A small network was shown many inputs. Here are its activations along a few directions, one row for each input.
In each table, some parts of the input vary, and every possible input appears once, in random order.
A made-up example of a description, with smaller parts first: one of 3 separate values, together with either a single point or one of 11 places around a ring or (one of 5 places around a ring, together with one of 6 places along a line).
Shared parts are said once, and a part with two or three values counts as separate values.

A family of inputs:
r1: [ 36  -4   5  16 -12  24  -6  12   1   2  44 -43 -10 -24 -12  -8  -1 -33
 -29]
r2: [-46 -53 -14   0  15 -30  -7 -18 -26  53 -33   9   3  24  23  29  42  11
  27]
r3: [-62 -50 -55   2  18 -31 -28  44 -33   6  -3 -25 -30 -12  47 -18  -7  33
  27]
r4: [ 22  43  45  -6  -8  -2 -12  -3  32 -15  70  30   8  -2  -3  40 -20 -41
 -41]
r5: [-53 -51 -16   4  20 -40 -42  16 -19  32  26 -21  -9 -13  39  26  18 -15
  15]
r6: [ 15  42  16 -33 -18  12 -14  22  21 -48  30  10  -2  -8   0  -1 -55   4
 -14]
r7: [ 31   2 -10  15 -17  38   3  18  -7 -25  23 -46 -23 -24  -3 -29 -18 -15
 -12]
r8: [-18   6  19   9  76 -49 -54  -3  62 -55 -12 -16  57 -55 -30 -46  10 -26
  25]
r9: [-53 -46 -30  -1  14 -13   2 -13 -31  27 -51   5 -10  25  28   9  23  30
  40]
r10: [ 35   8  -6  14 -26  46  40 -15 -12  -1 -35 -17 -11  10 -20 -23   4  12
   3]
r11: [-54 -49 -53  -2  16 -21  10   8 -37  29 -61   3 -19  22  30 -10  13  60
  40]
r12: [ 27  42  35 -34 -23   4  16 -14  19   4  -8  39  26  31 -22  25 -15   8
 -14]
r13: [-11  12  23   6  71 -39 -24 -38  52 -29 -69  14  72 -18 -41 -48  36   3
  43]
r14: [ 27  52  48 -11 -17   3  26 -35  22   9  11  55  23  34 -16  42   2 -24
 -30]
r15: [ 40   1   9  16 -22  33  30 -20  -6  26 -14 -13   5  12 -29  -4  20  -6
 -14]
r16: [ 34  -3 -31  11 -16  30   9  40 -19 -30  14 -44 -28 -27  -6 -49 -26  15
 -13]
r17: [ 21  36  33 -31 -13  -2 -21  19  27 -22  50  13  11  -6  -8  21 -37 -13
 -30]
r18: [ 36   6  15  40  -8  24   2 -11   8  11  63 -26 -14 -21  -7  12  15 -64
 -37]
r19: [-63 -47 -33   4  19 -20 -34  24 -24   6   8 -22 -19 -11  45   2   0   5
  27]
r20: [-54 -44   1  26  25 -39 -31  -4 -15  37  47  -2 -12 -15  40  42  34 -46
   4]
r21: [ 17  37  -5 -36 -18   2  -8  44  10 -52  19  10 -11 -11  -3 -21 -62  34
 -12]
r22: [-45 -44   1  21  19 -30   3 -37 -22  58 -15  28  -2  22  27  47  59 -23
  15]
r23: [ 37   3 -29  10 -24  37  46   6 -22  -5 -45 -18 -21   6 -22 -41  -1  42
   3]
r24: [ 22  42  -4 -41 -26  10  33  10   5 -27 -36  38   3  22 -19 -16 -38  58
   2]
r25: [ 19  48  18 -36 -27  21  26 -10  15 -23 -26  38  14  26 -16   4 -32  28
   1]
r26: [ 41  13  20  37 -18  31  38 -43  -2  33   4   2   0  13 -22  15  37 -39
 -28]
Question: Describe the family of inputs behind these rows.
Answer: one of 2 separate values, together with either a single point or (one of 3 separate values, together with one of 4 places along a line)
Question: Changing only the choice among 2 separate values turns r11 into r3. The same change can be made to r26. Which row results?
Answer: r18
Question: Which other rows does r7 become when the place on the line of 4 takes its other values? List them by row number.
Answer: r1, r16, r18

A family of inputs:
r27: [-10   7  24  -1  21 -22 -19 -17  24   3   6  14  26  -2  -5  15  12 -23
   1]
r28: [ 17   8 -14  -4 -19  20   8  25  -9 -19  10 -18 -17 -10  -2 -21 -26  14
  -9]
r29: [ 10  -4  11  14 -10   8   4 -13  -3  27  29  -1  -9   7   4  30  15 -30
 -20]
r30: [ 21  17   0 -11 -16  19  31 -10  -3  -6 -38  16   4  19 -18 -12  -5  29
   3]
r31: [  2   4  21  10   2  -3   7 -30   8  22   2  16  12  12  -5  26  24 -25
  -6]
r32: [  8  21   2 -23   0  -2   6   4  13 -24 -32  14  16   4 -18 -20 -18  31
  11]
r33: [  6  -8   8  16   2  -1 -17   6   0   7  45 -18  -8 -16   8  12   6 -35
 -19]
r34: [  7  16  -7 -15   1   2  -5  20   9 -35  -4  -4  -1 -13  -6 -26 -28  19
   4]
r35: [-73 -74 -53  12  30 -33 -15   8 -42  35 -45 -17 -18   5  42  -6  32  33
  49]
r36: [-12   1  16   5  19 -20 -29   1  17 -10  33  -2  10 -20   7  10   3 -33
  -4]
r37: [ 24  11  -9  -3 -28  31  28   5 -15  -1  -8  -1 -15  15  -6  -9 -14  21
 -11]
Question: Describe the family of inputs behind these rows.
Answer: either a single point or (one of 2 separate values, together with one of 5 places around a ring)

A family of inputs:
r38: [-92 -65 -30  26  45 -44 -24 -29 -24  58 -44   8  17  19  38  17  58  15
  50]
r39: [ 10  17 -21 -27 -17  11   7  26 -11 -26 -12   4 -11  13   8 -21 -38  33
  -5]
r40: [ 14  13  17  11   5   2 -26  -5  25 -14  42 -15  12 -34 -13   0  -5 -38
 -22]
r41: [  7  21  16  -8 -11   2 -25   7  13  -8  49   3   3  -5  13  28 -14 -37
 -29]
r42: [ 16  27  19  -5  10  -1   3 -24  30 -16 -21  18  33  -5 -27  -6  10  -4
   7]
r43: [  5  17  23   0  13 -17 -34  11  34 -21  42  -8  10 -26 -10   7 -17 -34
 -25]
r44: [ 35   7  24  34 -25  21   6 -12   2  12  49 -26  -9  -9 -10   7  11 -40
 -22]
r45: [ 37  -4 -24   9 -18  43  36   9 -18 -12 -21 -24 -19   5 -16 -30 -11  28
  -9]
r46: [  5  18 -10 -15   3   0  -9  31  12 -43 -19  -5  -4 -10 -10 -38 -38  40
   5]
r47: [ 14  18  22  -2 -25  13  15  12  -6  28  52  -3 -16   7   2  29  -7 -43
 -29]
r48: [ 18  11 -10  -8  -2  18   4  24  -3 -37 -19 -13   2 -15 -14 -49 -21  31
   9]
r49: [-76 -87 -67   4  24 -33 -32  11 -49  36 -48 -34 -27  -3  45  -7  30  48
  65]
r50: [ 35  10  23  11 -16  17  37 -31   8  14 -19  13   8  16 -30  -3  22 -11
  -5]
r51: [ 10  23  29 -28   3  -1  11 -16  13  -6 -10  33  20  24  -8  19  -9   2
  -1]
r52: [-81 -88 -32  35  54 -55 -34   5 -35  41  16 -16 -26 -16  62  27  55 -36
  28]
r53: [ 26  18  18 -10 -21  10  31 -24  -3  21  -8  40   5  27 -11  25   9   9
 -16]
r54: [  4  36  24 -10  15 -17 -11 -18  37 -26 -19  26  29  -1 -21   3  -5   5
   6]
r55: [ 12   9 -21 -16 -39  30  46  24 -24   0 -11   0 -25  15   1  -7 -30  32
  -7]
Question: Describe the family of inputs behind these rows.
Answer: one of 3 separate values, together with either a single point or one of 5 places around a ring
Question: Changing only the choice among 3 separate values turns r49 into r38. The same change can be made to r45. Which row results?
Answer: r50
Question: Start at r40 and move only the place on the ring of 5, one step at a time. The first step leads to r44. Which rows follow, in order?
Answer: r47, r41, r43
Question: Which other rows does r54 become when the place on the ring of 5 takes its other values? List them by row number.
Answer: r42, r50, r51, r53

A family of inputs:
r56: [-17 -46 -25  21   3  -9  11 -11 -31  45 -13  -9 -26   9  18  19  38  -1
   9]
r57: [-20  10  -1  -9  15 -15   1 -11   6   0 -35  27  22  19   0  -9   4  24
  17]
r58: [-11 -16  -8  18  -9   9  16  -8 -24  31   9  10 -17  22  20  22  14  -3
 -11]
r59: [ 36  40  22  -8   3  16  14 -21  33 -24 -28  13  27   9 -36 -18  -8   5
  -5]
r60: [ 41  26  -4   4 -10  19   3  26  13 -35  27 -20 -12 -28 -21 -33 -28   6
 -19]
r61: [ 13  28  19 -30   0  -3   0 -10  23  -9 -21  30  26  20 -18   2 -14  24
   1]
r62: [-22  -8 -24  -2   1  -1 -10  26 -11 -25   8 -17 -23 -16  22 -14 -24   8
  11]
r63: [-31 -44 -33   3  15  -7 -26  24 -27  -7 -11 -36 -16 -17  26 -26   1  15
  29]
r64: [-36 -26 -11  -4  24 -29  -1  -7 -11  14 -57   7  28   9   0 -16  25  24
  34]
r65: [-24  -4  41  15  40 -49 -48 -18  31  -5  60   8  21 -37  11  39  28 -85
  -7]
r66: [ 19  10  14  -6 -35  20  16  -7 -12  26  19   7 -10  20   2  30  -1  -9
 -19]
r67: [ 12  13  -9 -20 -14   5 -11  36   9 -20  26 -16 -11 -12  -2  -8 -41  18
 -14]
r68: [ 40  18  19  17 -32  42  34 -19   0  10  17  -6  -8   3 -21  12   5 -24
 -24]
Question: Describe the family of inputs behind these rows.
Answer: either a single point or (one of 3 separate values, together with one of 4 places along a line)
Question: Which other rows does r67 become when the choice among 3 separate values takes its other values? List them by row number.
Answer: r61, r66
